Each row has a name. After each piece below comes the name of the row it's from, unless a question asks for something else. Each question is about the rows just above it. Places in a row count from 0.

pabig: [  0.8   4.7  -2.8  -1.0  21.2  -4.7  59.9 -12.9  -1.9  -0.2   1.5 -10.1
 -20.7   3.7  -5.3  47.1  12.5  -0.5 -10.5  29.8  -3.9  -7.2   3.1  -0.8
  56.2]
bim: [-12.9   4.7  12.6  56.2  -0.5  -1.9  21.2  -0.2  47.1   1.5  -0.8  59.9
   0.8  -7.2  -4.7 -10.5  -2.8  -1.0  -5.3 -17.8 -20.7  29.8  -3.9   3.1
   3.7]
lovol: [  0.7   5.7  -2.6  -1.3   0.4  -6.4  62.5 -12.7  -1.7   0.4   1.7 -19.0
 -19.2   3.7  -3.6  47.5  12.1   0.3 -10.2  25.2  -4.0 -10.0  -1.5  -1.2
  48.6]
gedeb: [ -1.0  25.9   0.5  -6.0   7.1  14.5  47.9  11.6   1.6   0.5   3.3 -11.2
 -25.9  19.8  10.4 -86.7  16.2   0.7   6.2  -6.3   3.7  37.7 -14.5  -4.8
  -1.2]
tugul: [ -1.3 -34.4   0.9  -9.9  27.5 -12.2  56.4  19.4   1.4  -3.5  -3.2  -2.0
  -9.3  28.8  -5.9 -81.0  38.3   1.7  13.1  60.0  -2.5  23.5 -13.8   3.0
 -21.6]
tufim: [  5.7   0.4  -1.3 -10.2  12.1   0.3  -3.6  25.2 -10.0 -19.2 -19.0  -2.6
  -1.2   0.7   3.7 -12.7  -4.0  -1.5  47.5  -6.5  -1.7   1.7  62.5   0.4
  48.6]
Row and place of [3.3] in the named rows:  gedeb, 10
Put [-20.7 -12.9 -10.5 -10.1  -7.2  -5.3  -4.7  -3.9  -2.8  -1.9  -1.0  -0.8
  -0.5  -0.2   0.8   1.5   3.1   3.7   4.7  12.5  21.2  29.8  47.1  56.2
  59.9] back in order: which row is it?  pabig
[ -1.3 -34.4   0.9  -9.9  27.5 -12.2  56.4  19.4   1.4  -3.5  -3.2  -2.0
  -9.3  28.8  -5.9 -81.0  38.3   1.7  13.1  60.0  -2.5  23.5 -13.8   3.0
 -21.6] is in which row?  tugul
Put [-19.2 -19.0 -12.7 -10.2 -10.0  -6.4  -4.0  -3.6  -2.6  -1.7  -1.5  -1.3
  -1.2   0.3   0.4   0.4   0.7   1.7   3.7   5.7  12.1  25.2  47.5  48.6
  62.5] back in order: which row is it?  lovol
Row and place of [10.4] in the named rows:  gedeb, 14
Where in the named rows is [0.9]?  tugul, 2

nel: [ -3.1 -13.1   0.9   4.1 -28.9]
ner: [-87.8  11.3 -18.3 -15.9 -15.5]
Guz: [  7.5 -34.7 -28.1 -73.4  18.7]
voz: [-73.5  18.7   7.5 -28.1 -34.7]
liva: [  1.0 -18.2 -13.1 -28.9   4.1]
Which row holds these entries in another order? [-28.9 -13.1  -3.1   0.9   4.1]  nel
[  4.1 -28.9 -13.1 -18.2   1.0] is which row reordered?  liva
Which row holds these entries in another order? [-73.5 -34.7 -28.1   7.5  18.7]  voz
Where in the named rows is [-18.3]?  ner, 2

Guf: [ 16.9  16.9 -60.7 -21.6 -21.0 -21.1]
sabov: [-60.7 -21.1  16.9  16.9 -59.0 -21.6]
lesa: [ 16.9  16.8 -21.6 -60.7 -59.0 -21.0]
asked: [ 16.9  16.8 -21.6 -60.7 -59.0 -21.0]  lesa
[-21.1  16.9  16.9 -60.7 -21.6 -21.0] is which row reordered?  Guf
Which row holds these entries in another order? [-60.7 -21.6 -21.0 -21.1  16.9  16.9]  Guf
Put [-59.0 -21.6 -60.7 -21.1  16.9  16.9] back in order: which row is it?  sabov

pivu: [-72.1   8.4 -48.6 -59.0 -53.1]
fulo: [-59.1   0.6 -26.1 -12.7 -32.8]
Pelo: [-58.8  11.1 -51.7 -28.9 -26.4]
Row and place of [-59.1] in the named rows:  fulo, 0
Row and place of [-28.9] in the named rows:  Pelo, 3

fos: [-58.6  35.0 -34.2   5.2]
Nopa: [  5.2  35.0 -34.2 -58.7]
dip: [-34.2   5.1 -58.7  35.0]
[5.1] is at row and place  dip, 1
Put [-34.2   5.2 -58.6  35.0] back in order: which row is it?  fos
Row and place of [-58.6] in the named rows:  fos, 0
Put [-58.7 -34.2   5.2  35.0] back in order: which row is it?  Nopa
asked: [-34.2   5.1 -58.7  35.0]  dip
asked: [-58.6  35.0 -34.2   5.2]  fos
Put [-58.7  35.0   5.2 -34.2] back in order: which row is it?  Nopa

vuni: [  4.7  41.1  36.5 -47.7 -36.5  -3.2]
fevu: [  7.0  19.0  -3.9   3.6  30.2 -24.9]
Matob: [-39.0  49.3 -16.9   3.3 -32.0  69.6]
ker: [-24.9   3.6  19.0  30.1   7.0  -3.9]
feku: [ -1.8  34.0  27.5 -22.2 -54.3 -17.5]
lasuf: [ 32.7  -1.5 -16.3  -8.3  40.6 -15.4]
bekap: [ 69.7 -39.0 -32.0 -16.9  49.3   3.3]
Put [ 40.6 -16.3 -15.4  32.7  -1.5  -8.3] back in order: which row is it?  lasuf
Where in the named rows is [-47.7]?  vuni, 3
[ 69.6 -32.0   3.3 -16.9  49.3 -39.0] is which row reordered?  Matob
Where in the named rows is [30.2]?  fevu, 4
Which row holds these entries in another order? [ -3.9   7.0  30.1  19.0   3.6 -24.9]  ker
Which row holds these entries in another order? [-24.9  -3.9   3.6   7.0  19.0  30.1]  ker

vuvi: [-62.7 -62.3 -12.5 -63.2]
rasi: [-62.8 -52.2  10.8 -55.2]
Bibon: [ 10.8 -55.2 -54.1 -52.3]
kune: [ 10.8 -52.2 -55.2 -54.2]
Which row holds these entries in another order? [-62.8 -55.2 -52.2  10.8]  rasi
Which row holds these entries in another order? [-62.7 -12.5 -63.2 -62.3]  vuvi
Put [-55.2 -62.8 -52.2  10.8] back in order: which row is it?  rasi
[-62.7] is at row and place  vuvi, 0
Which row holds these entries in another order? [-63.2 -12.5 -62.3 -62.7]  vuvi
Row and place of [-63.2] in the named rows:  vuvi, 3
Which row holds these entries in another order? [-54.2  10.8 -52.2 -55.2]  kune

Sikop: [ 86.0  13.8 -80.9  -4.2]
zag: [ 55.7  36.7  91.0 -82.2]
kub: [ 55.6  91.0  36.8 -82.2]
Where in the named rows is [55.6]?  kub, 0
[13.8] is at row and place  Sikop, 1
Put [-82.2  91.0  36.7  55.7] back in order: which row is it?  zag
Put [-82.2  36.8  55.6  91.0] back in order: which row is it?  kub
Put [ 91.0 -82.2  55.7  36.7] back in order: which row is it?  zag
[55.7] is at row and place  zag, 0
[ 36.7  91.0 -82.2  55.7] is which row reordered?  zag

funav: [  3.4 -16.4   1.4   1.8 -15.3   6.8 -60.7 -18.0  53.4 -20.7  62.3 -54.9
 -19.2  30.9  58.1  44.0  61.4  30.9]
Bog: [ 51.3   9.2 -17.9  52.0  45.4 -10.3   4.4   7.3 -20.6  10.5  64.8  67.6
  43.1  -0.6  -9.2  72.0   5.9   5.2]
tedat: [-42.4 -14.7  52.4 -17.7 -41.9 -10.9 -16.4 -18.1  16.5  44.8  26.6  -0.6
 -55.4   0.5   5.0  21.4 -23.5 -12.1]
bov: [ 67.6  -0.6   5.3   4.4  10.5  72.0   9.2 -10.3   5.9  64.8  51.3  45.4
  43.1 -20.7  52.0   7.3   5.2 -17.9]
Put [-17.9  67.6  -0.6   5.3   4.4  10.5  72.0   9.2 -10.3   5.9  64.8  51.3
  45.4  43.1 -20.7  52.0   7.3   5.2] back in order: which row is it?  bov
[-18.0] is at row and place  funav, 7
Which row holds these entries in another order? [-20.7  52.0   7.3   5.2 -17.9  67.6  -0.6   5.3   4.4  10.5  72.0   9.2
 -10.3   5.9  64.8  51.3  45.4  43.1]  bov
Which row holds these entries in another order? [ 43.1  51.3   4.4   7.3  64.8   5.9  -0.6  -9.2   9.2  10.5  72.0 -10.3
   5.2 -20.6  67.6 -17.9  52.0  45.4]  Bog
[-20.6] is at row and place  Bog, 8
Where in the named rows is [5.3]?  bov, 2

